A small network was shown many inputs. Here are its activations along a few directions, one row for each input.
Each table varies a few parts of the input and shows all the possible inputs, shuffled.
A made-up example of a description, with smaller parts first: one of 5 places around a ring, together with either a single point or (one of 2 separate values, together with one of 4 places along a line) or one of 11 places along a line.
Shared parts are said once, and a part with two or three values counts as separate values.

Other details of the inputs vary at random and push rows far along two fixed directions, the same in every table; ignore that.

A family of inputs:
row 1: [ -6   9   9   8  20 -20  -2   4 -21   6 -17  -5]
row 2: [-13  10  -7  18  17 -22 -10  -6  -3 -11  -2  -4]
row 3: [ 23  16   0   0  30 -29  -1 -17  -7  14 -18 -20]
row 4: [ 33  28   3 -10  26 -29  -7 -29   1  19  -4 -23]
row 5: [  6  31   1 -39 -29   7  -7 -12  19  34  43  -3]
row 6: [-10 -30  16 -14 -41  49  12  17   4   9   5  25]
row 7: [-42 -37  -6  19  16   5   6  -7 -13 -30 -29  10]
row 8: [-19 -32   7 -18 -39  48   6  13   6   2   8  19]
row 9: [-21 -24  23   2 -42  52 -10  25  16 -15  17  26]
row 10: [  6  41 -12  -3  17 -42 -10 -21  11  14  16 -15]
row 11: [ -5  -7  18 -20 -25  38 -14  -8  15   7  12  13]
row 12: [-12 -27  19   0 -38  57  -4  25  21 -21  17  27]
row 13: [ 28  34  24 -25 -30   8 -10  12  25  37  32   3]
row 14: [-23 -18  16  17   8   5   0  10 -22 -16 -20   8]
row 15: [-20  -9 -16  26  27 -21   6   0  -4 -30 -14   0]
row 16: [-28 -23  25  -6 -37  56  -9  15   8  -8  12  25]
row 17: [-31 -33 -21  29  13  -6  14  18 -17 -42 -15   6]
row 18: [ 21  24 -16  10  22 -40   9   3 -13   8  -1 -12]
row 19: [-23 -38 -23  24  13  -1  15   7 -12 -43 -24   1]
row 20: [-22 -18   0  17   1   1  12  17 -28  -6 -16   8]
row 21: [ 33  39   0  -3  23 -39  -4  -2   2  19   3 -16]
row 22: [ 41  20  12 -35 -26  18  -3  -5  19  42  23  -5]
row 23: [-24 -17 -20   8  22 -19   4 -14 -21 -15 -19  -7]
row 24: [ 37  22   6 -35 -28  16   4 -11  24  43  28  -4]
row 25: [ 24  39 -11   1  11 -45   0  -2  -9  27  10 -16]
row 26: [-14   5 -20  12  10 -28   0   1 -11 -10   3  -8]
row 27: [ 23  31   6 -14  24 -32 -11 -29  -5  24  -4 -17]
row 28: [ 15  38 -20  -5  11 -44  -6  -6  -5  20  15 -20]
row 29: [-24 -35  10  20  17   4   7  11 -26 -19 -40   9]
row 30: [-16   4  16 -15 -26  31 -10  -3  17   9  22  14]
row 31: [ 44  32 -11  -7  18 -34   0  -7  -4  20  -2 -21]
row 32: [-27 -33  19 -11 -35  58  -4   2  19  -8   7  27]
row 33: [ 42  31  11 -28 -30  10  -3  16  19  37  36   2]
row 34: [ -9 -15  -7  18  30  -8  -5 -18 -14 -22 -27 -10]
row 35: [-16 -22 -17  20   4  -1  12  23 -14 -25  -9   5]
row 36: [ 40  33   0  -6  24 -33  -5 -20   7  10  -1 -20]
row 37: [ -9 -12 -15  24  29 -14   1 -11  -3 -33 -24  -5]
row 38: [  2   1  19 -15 -31  27  -1  20  -3  22  14  12]
row 39: [ 17  25  -7  12  18 -42  -4   9 -21  14  -5 -14]
row 40: [ -7 -33  21 -13 -40  52   5  24   0   8   0  24]
row 41: [-10 -28 -18  15   4   5  13  13  -9 -28 -18   1]
row 42: [ 14  28 -15 -12  25 -30  -5 -41  14  15   4 -22]
row 43: [-23 -22  -4  26  10   7   1  10  -1 -35 -11  11]
row 44: [-19   3  12 -19 -27  27  -4  -4  20  10  24  13]
row 45: [ 35  28  10 -31 -24  21 -15 -15  39  18  33  -3]
row 46: [-14 -19 -24  12  24 -16   9 -16 -14 -19 -19 -13]
row 47: [ -1 -28  -9  20   4   4  20  17 -12 -21 -23   5]
row 48: [ 14  14 -23  -4  24 -30   2 -22  -9  10  -7 -24]
row 49: [-16 -19  13  27   4   0   0  21 -15 -23 -16   9]
row 50: [ 16   0   1  11  21 -16   5   4  -4  -8 -22  -8]
row 51: [ 38  32  22 -28 -25  12  -8   2  31  27  38   3]
row 52: [  0  -8  11 -17 -24  39  -5 -14  29   4  16   8]
row 53: [-31 -19  -9  12   2   1   6  13 -25 -13 -12   4]
row 54: [-13 -14 -19  21  27 -17   8 -11   0 -32 -22  -5]
Each input here is: one of 6 places around a ring, together with one of 9 places around a ring.
Question: Changing only the place on the ring of 6 turns row 8 into row 41. The same change can be made to row 40. Which row results?
Answer: row 31
Question: Start at row 51 and move only the place on the ring of 9, one step at a time. The first step leads to row 21. Which rows follow, in order?
Answer: row 33, row 18, row 35, row 17, row 15, row 43, row 12
Question: Start at row 12 and move only the place on the ring of 6, one step at a time. The first step leads to row 45. Which rows follow, in order?
Answer: row 34, row 11, row 16, row 9

A family of inputs:
row 55: [ 27  40  -5  -9  19 -45  -2 -11 -10  34   4 -20]
row 56: [ 13  37   5 -30 -29   7 -11  -7  36  26  48   2]
row 57: [-14 -22   9  -2  -8  28  -5  -6  13 -16  -6   9]
row 58: [-13 -23  -1   0 -12  27   4  -6  11 -16  -1   9]
row 59: [-13 -15   0   9 -14  18   3  12  16 -21   8  12]
row 60: [-13 -23   4   3  -8  29  -1  -6  12 -15  -2   9]
row 61: [  3 -18  16   6 -11  22   8  21  -3  -4  -8  14]
row 62: [ -8 -15  17   4 -13  20   5  22  -9   1  -5  16]
row 63: [-14 -24  -5  -5 -10  26   6  -3  12 -18   1   8]
row 64: [ 37  24  16 -31 -29  11   1   5  23  39  28  -1]
row 65: [-26  -7 -11  20  41 -29  -8 -22 -20 -22 -31 -11]
row 66: [ 14  45 -14 -12  30 -42 -16 -44   4  23  10 -25]
row 67: [ 12  42 -23 -18  29 -45  -8 -40   3  19  11 -26]
row 68: [-25  -9 -22  22  37 -30   1 -22 -23 -23 -25 -11]
row 69: [  2 -20   3   5 -18  20  10  24  -2  -4  -4  10]
row 70: [  4 -19   7   7 -17  19   5  27  -5  -8  -2  10]
row 71: [  3 -16  15   6 -13  21   6  25  -4  -8  -5  11]
row 72: [-10  -7 -16  27  28 -33   8  11 -35 -11 -28  -8]
row 73: [ 30  32  12 -31 -33   9  -9   8  16  39  38   0]
row 74: [ -9  -3  -5  29  33 -33   3  11 -37 -15 -29  -8]
Question: Changing only one part turns row 62 into row 61. The same change can be made to row 55. Which row results?
Answer: row 64
Question: What is each input in this table made of?
Answer: one of 2 separate values, together with either a single point or one of 4 places along a line or one of 5 places around a ring
Question: Which other rows does row 56 become when the choice among 2 separate values takes its other values? List them by row number.
Answer: row 59
